A small network was shown many inputs. Here are its activations along a few directions, one row for each input.
Each table varies a few parts of the input and shows all the possible inputs, shuffled.
A made-up example of a description, with smaller parts first: one of 8 places around a ring, together with either a single point or (one of 2 separate values, together with one of 4 places along a line) or one of 11 places along a line.
Shared parts are said once, and a part with two or three values counts as separate values.

Table:
x1: +2.26; -5.06; +0.57; -1.10; +1.74; +2.87; -3.39; -4.59; -0.19; -0.65; +3.42
x2: +3.19; -0.86; +2.40; -1.58; +0.07; +2.60; -2.08; +0.34; +4.35; +2.65; +5.19
x3: +0.66; -1.96; +3.66; -2.90; +0.58; +2.40; -1.95; -1.93; +0.39; +0.23; +6.79
x4: -0.92; -0.37; -2.37; +4.08; -0.75; -4.35; +3.29; -0.62; -0.54; -3.38; -6.26
x5: -4.46; -0.91; +0.20; +4.25; -0.77; -2.36; +1.82; -2.01; -3.78; -0.94; -4.29
x6: +5.81; -1.71; +0.11; -0.78; +2.13; +3.31; -1.46; +0.21; +5.25; +0.51; +2.18
x7: -3.43; +3.17; +1.49; +3.77; -2.20; -2.47; +3.33; +2.51; +0.70; +2.46; -2.20
x8: +5.99; -4.73; -2.47; -1.08; +1.91; +0.99; -1.85; -2.89; +3.13; -3.37; +1.79
x9: +1.55; +2.24; -3.21; -8.48; +1.34; +3.18; -5.44; +1.98; -1.47; +0.57; +3.80
x10: -5.42; +2.12; +2.83; +2.40; -1.94; -2.12; +3.45; +0.15; -3.38; +0.15; -0.43
x11: -4.76; +5.40; -2.94; -3.17; -1.61; -2.21; +0.34; +4.67; -5.56; +1.03; -4.58
x12: -0.49; +2.66; -0.29; +4.59; -0.49; -1.84; +3.93; +2.17; +1.10; +0.75; -5.41
The inputs of x11 and x9 match in every part but one. If x10 is changed in the same way as x11 into x9, which row does it become? -> x3
What do these inputs look like to the network? -> one of 2 separate values, together with either a single point or one of 5 places around a ring
Which other rows does x5 become when the choice among 2 separate values takes its other values? List them by row number. -> x1

Table:
x13: -4.15; +4.27; +6.17; -2.92; -1.84; +3.31; -1.02; +3.21; -0.56; +6.05; +7.94
x14: +6.40; -3.89; -1.55; -0.66; +0.90; +0.47; -1.41; -1.76; +4.67; -2.40; +1.70
x15: +3.29; -7.22; -0.15; +0.11; +2.11; +2.23; -2.99; -5.25; +0.90; -2.05; +1.94
x16: -2.80; +2.48; -0.91; -6.23; +0.34; +0.36; -2.02; +1.16; -4.88; -1.45; +1.78
x17: +0.68; +5.51; -4.37; -6.10; +0.56; +2.09; -2.26; +6.15; -1.48; +2.89; -2.09
x18: +0.16; +3.49; -3.48; +4.35; -0.15; -2.70; +3.29; +3.94; +0.73; +0.45; -8.88
x19: +7.41; -1.45; -3.48; -0.88; +2.53; +2.19; -2.53; -0.08; +5.95; -1.21; -1.15
x20: -4.46; -2.02; +0.02; +5.49; -1.13; -2.70; +2.12; -3.68; -4.51; -1.23; -4.79
x21: +4.03; -4.58; -1.05; -0.74; +2.50; +1.48; -1.31; -3.78; +1.99; -3.95; +2.55
x22: -0.78; +3.87; -2.34; -6.26; -1.39; -1.00; -1.97; +3.36; -2.07; +0.82; +1.17
x23: -3.51; -0.05; +0.24; +3.64; -0.39; -3.57; +4.20; -1.36; -2.78; -3.80; -5.14
x24: -5.39; +1.70; +7.21; +8.09; -2.65; -2.05; +5.87; +0.24; +2.63; +3.73; +1.15
x25: -3.81; +0.59; -1.18; -4.52; -0.24; +1.19; -4.30; -1.01; -6.55; +1.16; +2.26
x26: -1.30; +1.27; -1.47; +4.67; -2.29; -4.80; +4.44; +1.44; -0.44; -1.19; -5.57
x27: +4.23; -3.96; +6.34; +1.95; +1.14; +3.51; -0.13; -2.60; +6.41; +2.17; +7.12
What do these inputs look like to the network? -> one of 3 separate values, together with either a single point or one of 4 places along a line
The inputs of x20 and x25 match in every part but the choice among 3 separate values. If x18 is changed in the same way as x20 into x25, which row does it become? -> x17
Which other rows does x14 become when the place on the line of 4 takes its other values? List them by row number. -> x15, x19, x21
Which other rows does x14 become when the choice among 3 separate values takes its other values? List them by row number. -> x22, x26

Table:
x28: +3.56; +1.05; -1.82; -0.98; +0.94; +0.99; +0.47; +3.73; +3.47; -1.76; +1.13
x29: -2.96; +0.38; +4.09; +1.03; +0.14; +1.43; +0.60; -0.75; -0.89; -1.01; +5.22
x30: +3.38; +2.47; -2.70; -3.26; +0.59; +1.33; +0.32; +4.11; +1.73; +2.40; +1.54
x31: +1.91; -5.88; +1.32; -1.08; +1.00; +1.05; -1.24; -3.51; -0.94; -3.25; +1.36
x32: +0.17; -4.03; -0.14; -2.55; +0.58; -0.95; -1.81; -2.51; -1.95; -2.48; +4.26
x33: +5.79; -4.70; -3.03; +2.91; +3.21; +0.37; -1.94; -4.44; +3.27; -0.99; -0.95
x34: -4.96; +4.99; -2.74; +1.09; -2.46; -3.63; +3.39; +2.94; -7.06; -0.84; -6.67
x35: -1.44; -1.52; +5.76; +2.36; +1.30; +2.19; +1.85; -2.29; -0.04; -0.95; +2.59
x36: +3.98; +0.73; -3.96; -5.26; +1.76; +0.79; -3.08; -0.79; -0.98; -0.43; +2.15
x37: -0.75; +2.25; +2.82; +1.10; -2.80; -2.62; +1.79; +1.70; +3.61; +0.75; +2.29
x38: -6.98; +5.75; -2.70; -0.74; -1.50; -2.48; +0.68; +4.36; -7.35; +1.12; -7.66
x39: +0.65; +0.04; +4.15; +2.46; -1.74; -1.77; +2.93; +0.17; +4.81; +1.03; -0.27
x40: -1.39; -3.19; +4.33; +6.46; +0.58; +1.62; +1.52; -4.33; +1.74; +0.98; +2.00
x41: +2.06; -1.73; +3.08; +7.12; -1.14; -0.33; +1.53; -0.68; +4.54; +2.05; -1.15
x42: -3.78; -0.34; -1.85; +8.69; -1.39; -4.64; +4.69; -1.68; -2.04; -1.25; -9.28
x43: -2.72; +1.91; +3.74; -0.99; -0.57; +3.07; -0.08; -0.17; -3.12; +1.35; +5.00
x44: +3.48; -0.76; -3.74; -3.28; +1.14; -0.55; -2.50; -1.75; +2.14; -3.72; +2.04
x45: +1.67; +1.70; -3.81; -6.97; +2.80; +1.97; -5.71; +0.69; -1.42; +1.42; +1.02
x46: -0.46; +3.76; +2.15; -1.02; -3.78; -1.00; +1.02; +2.58; +1.67; +3.59; +2.23
x47: +2.65; -7.43; +0.41; +3.24; +1.02; +1.44; -1.99; -4.84; -0.30; -1.86; +0.55
x48: -2.56; +4.73; +2.32; -2.81; -2.68; +0.24; -1.61; +3.95; +0.99; +5.40; +1.01
x49: +0.34; -2.67; -0.76; -4.52; -0.21; +0.59; -2.55; -1.80; -3.80; -0.02; +4.24
x50: -4.49; +1.35; -0.96; +4.44; -1.36; -5.30; +5.57; -0.11; -2.75; -2.61; -8.73
x51: -4.79; +2.76; +3.66; -2.66; +0.38; +4.21; -2.67; +1.16; -3.49; +3.17; +3.83
x52: +4.24; -1.25; -0.52; +0.25; +1.21; +0.81; +2.19; +1.37; +5.81; -0.96; -1.34
x53: -1.73; -1.78; -0.67; -6.14; +0.80; +1.70; -5.05; -0.41; -4.21; +1.72; +3.18
x54: -6.00; +3.53; -2.49; +3.02; -2.24; -6.07; +4.58; +1.24; -3.98; -2.90; -6.46
x55: +4.87; -2.96; -1.49; +4.89; +1.14; +1.29; +1.30; -0.42; +6.45; +0.48; -2.20
x56: +4.92; -2.84; -1.88; -1.81; +2.27; +0.33; -1.15; -3.36; +3.05; -3.53; -0.67
x57: +1.34; +3.66; -2.57; -4.98; +1.03; +3.93; -3.06; +5.84; +1.08; +3.08; -0.22
The inputs of x54 and x50 match in every part but one. If x32 is changed in the same way as x54 into x50, which row does it become? -> x31
What do these inputs look like to the network? -> one of 5 places along a line, together with either a single point or one of 5 places around a ring
Which other rows does x40 become when the place on the line of 5 takes its other values? List them by row number. -> x29, x35, x43, x51
